a = [110 103 118 118 126 118 130 136 112 126 126]
Read off the fourth-last entry.
136
Read off the first entry from the left.
110
The third entry: 118
The 2nd entry from the left is 103

B = [[132, 112, 117, 138, 132, 110, 130, 115, 132, 116, 135, 139, 133], [128, 120, 122, 135, 133, 112, 137, 120, 133, 119, 128, 129, 133], [126, 117, 125, 136, 131, 99, 130, 125, 137, 114, 129, 131, 134], [134, 111, 116, 141, 131, 111, 131, 115, 132, 118, 133, 141, 133]]
The smallest entry is 99
The 1st entry in reading order?
Answer: 132
The entry just right of 99: 130
The fifth entry in reading order is 132

W =
[[142 139 120 132 145 113 120]
 [122 119 142 112 141 130 113]
 [141 139 119 135 138 115 125]
 [131 133 104 157 114 132 149]
 [143 141 122 132 144 110 117]
 [140 138 119 134 137 116 125]
 [140 138 118 138 137 113 126]
 [141 138 120 133 138 117 124]
 [119 118 139 116 136 134 117]
 [121 118 139 115 137 135 118]
 [143 138 118 135 138 113 124]]
Indices start at 0.
The bottom-left entry: 143
What is the entry in row 2 and column 0?
A: 141
The entry just right of the centre entry -> 137
What is the entry in the top-left corner?
A: 142
The bottom entry of the column that holds the smallest entry -> 118
What is the entry in the top-right corner?
A: 120
The entry just left of the largest entry -> 104
The entry directly above the smallest entry is 119
The entry just left of the smallest entry is 133
What is the entry directly below the centre entry?
A: 138
The entry at row 0, column 1 is 139
What is the entry in row 1 and column 1?
A: 119
The bottom-right entry is 124
The entry in row 0 and column 2: 120
The entry at the centre -> 134
The entry directly above 157 is 135
What is the entry at row 1, column 0?
A: 122
What is the entry just right of 104?
A: 157
What is the bottom entry of the column that holds the largest entry?
A: 135
The entry directly below the largest entry: 132
What is the top entry of the column that holds the largest entry?
A: 132
What is the entry at row 2, column 1?
A: 139

Questions about the grid below. Counting starts at 0.
1) Give the entry directly below the smallest entry.
2) Give the entry in the top-right corner.
3) Give the entry in row 1 and column 1.
4) Give the entry directly above the smallest entry.
5) Give the entry at row 0, column 0.
6) Give the entry in row 1 and column 0.
7) Give the bottom-right entry.
8) Give the entry in row 2 and column 0.
[[139 140 139 137 122 131 139 115 122]
 [112 124 112 111 151 103 151 137 103]
 [127 132 127 126 134 121 139 126 118]
 [128 128 128 129 126 130 127 128 129]
 [121 127 121 121 138 117 138 131 116]
 [151 149 151 148 108 145 143 105 125]
 [140 141 141 138 122 132 140 114 122]
 [117 126 117 117 143 112 143 134 112]
 [116 122 117 116 141 114 140 136 114]
 [134 134 134 133 124 131 133 122 126]
 [154 152 154 150 108 144 146 101 122]
 [143 144 144 141 119 134 141 111 121]]
1) 111
2) 122
3) 124
4) 122
5) 139
6) 112
7) 121
8) 127

X =
[[141 123 130 115 140 127 133 141 118 127 131 120 119]
 [144 138 132 131 122 131 122 143 128 118 114 132 117]
 [119 117 133 122 111 132 131 140 117 123 129 136 141]
 [123 126 140 119 114 125 125 140 124 112 132 133 138]
 [126 134 110 119 138 124 121 133 122 146 127 118 133]
 [135 126 132 141 119 125 126 110 139 122 118 117 123]
 [131 142 122 129 150 119 127 117 132 140 127 132 127]
 [133 141 132 121 130 123 131 138 122 128 121 131 114]
 [137 138 129 127 151 128 131 130 128 131 131 138 118]
 [137 127 118 143 122 139 118 128 138 128 120 123 123]
 [129 127 115 134 127 139 109 138 139 123 135 124 137]
 [123 121 131 124 138 123 133 120 124 132 137 134 141]
 [125 122 126 127 109 125 120 128 127 124 122 118 142]]
The largest entry in the first column?
Answer: 144
The top-left entry: 141
The bottom-left entry -> 125
The last entry in the row that holds the largest entry?
Answer: 118
The entry just left of the largest entry: 127
The entry in the bottom-right corner: 142
The entry in the top-right corner?
Answer: 119
The bottom entry of the column that holds the largest entry?
Answer: 109
The top entry of the column that holds the largest entry: 140
The fourth entry in reading order?
Answer: 115
The third-last entry, reading row by row?
Answer: 122
The entry just right of the largest entry: 128
The entry directly below 151 is 122
The third entry on the main diagonal?
Answer: 133
The smallest entry in the first column?
Answer: 119
The third entry in reading order is 130
The 4th entry from the end, reading row by row: 124
The third largest entry?
Answer: 146
The smallest entry in the last column?
Answer: 114
The entry directly above 136 is 132
The entry just left of the centre entry?
Answer: 119
The third entry on the diagonal from the top-right corner -> 129
